Each row below holds a small network's activations on one input, seen along a few directions.
Each table varies a few parts of the input and shows all the possible inputs, shuffled.
Descriptions start from the smaller parts, as in this example, which fits no table here: values(2) and (point or line(9) or (line(4) and ring(5))).
Shared parts are said once, and a part with two or three values counts as separate values.
In the rows, 128 means zero.

Other details of the inputs shift rows strongly along three fixed directions, in all tables alike. That doesn't count.

Table:
x1: [113 184 100 103 100 133  53 187  77  87 155 154 129 141]
x2: [134 106  96 150 129 114 118 132 175 138  87 100 110 156]
x3: [139 123 119 116  71 122  87 167 252 140 104 187 137  90]
x4: [127 134 136 130 137 138 111 148 120 115 184 178 174 100]
x5: [140 124 162 140 137 149 108 191  91 128 143 175 158 104]
x6: [135 109 176 131 183 139 213  60  59 148 117  92 114 126]
x7: [ 89 171 119 139 105 112 111 153  63  99 177 110 118 142]
x8: [177 106  79 107 124 121  88 119 246 166  89 114 142 143]
x9: [ 96 133 118 139 135 119 141 110  44  97 130  90  77 180]
x10: [106 183 109 109 115 122 104 128  68  82 167  90 119 151]
x11: [153  99 167 136 154 168 105 204 135 136 138 218 198  64]
x12: [129  71 190 143 186 146 200  82  61 152 117  75 103 139]
x13: [ 94 187 103 104  34 121  59 175 110  70 163 164  91 138]
x14: [120 100 182 123  93 154 113 172 111 103 153 186 127 100]
x15: [123 151 131 113 137 121 144  84  47 116 119  54  77 179]
x16: [133 117  80 158 132  90 152 102 244 155  86  94 136 130]
x17: [116 173  99  96 123 125 120  96  63  98 132  76  92 169]
x18: [154 109 108 101 150 123 137  69 163 153 103  92 117 155]
x19: [154 106  99 135 136 104 139 111 252 198  61 106 139 120]
x20: [129  66 200 154 197 148 241  68  72 172 117 124 142  99]
x21: [103 187  25 127  75  84  75 131 166 107 103  81  75 194]
x22: [147  97 154 127 168 155 154 117 126 148 148 193 172  90]
x23: [151 129 123 138 148 110 166  85 195 162  99  80 143 118]
x24: [109 107 198 152 102 155 134 180 134 103 180 238 182  43]
Each input here is: line(4) and (point or line(5)).
- Change only the line(5) part in x4. List by row number the other rows that result. => x7, x10, x16, x23
- List by row number the other rows that have the line(4) part in common with x20. => x6, x13, x17, x21, x22

Table:
x25: [124 134 139 122 114 133 124 135 133 135 144 155 139 109]
x26: [138 117 130 129 156 132 134 119 136 133 122 136 149 120]
x27: [114 138 132 126  96 127 103 149 141 112 156 151 130 117]
x28: [142 112 132 145 155 131 132 133 132 148 123 127 145 128]
x29: [137 145 115 120 121 134  98 150 124 111 149 149 146 124]
x30: [141 113 105 128 153 126 137 110 163 148 104 102 136 136]
x31: [127 113 124 134 131 115 150  99 174 131 106 113 123 130]
x32: [129 145 111 103 116 122 106 110 114 119 144  91 114 156]
x33: [122 150 132 127 104 130 107 165 122 122 127 145 132 115]
x34: [150 117 127 119 141 127 136 115 164 146  96  92 135 129]
x35: [128 149 130 123 114 131 103 168 120 121 131 142 138 118]
x36: [130 116 125 135 151 132 144 128 134 143 121 135 141 119]
x37: [144 121 125 112 132 122 140  96 169 154 118 108 131 127]
x38: [130 137 133 130 120 135 131 134 128 125 136 159 139 109]
x39: [129 155 108 110 118 122 120 109 108 111 135 100 107 153]
x40: [117 129 122 140 128 132 130 147 125 133 129 155 138 113]
x41: [116 148 111 136 117 113 125 119  97 128 124  95  95 160]
x42: [127 124 134 134 139 127 147 116 137 137 116 145 136 114]
x43: [118 104 133 145 135 127 150 128 144 129 125 135 133 117]
x44: [121 122 150 136 114 130 126 153 136 118 129 141 132 107]
x45: [119 140 126 132 100 129 111 149 136 101 149 154 131 119]
x46: [129  64 205 113 160 172 169 101  16 112 138 145  95 137]
x47: [138 117 133 146 149 126 139 133 132 152 121 133 138 124]
x48: [119 154 106 115 126 116 119 111 103 112 127 101 106 157]
x49: [112 136 113 141 110 108 121 123 113 115 131  91  93 161]
- What is each input in this table made of? => point or (line(4) and (point or line(5)))
- Change only the line(4) part in x28. List by row number the other rows that result. => x41, x47, x49
- Change only the line(4) part in x33. List by row number the other rows that result. => x34, x35, x44
- Change only the line(5) part in x48. List by row number the other rows that result. => x36, x37, x39, x47
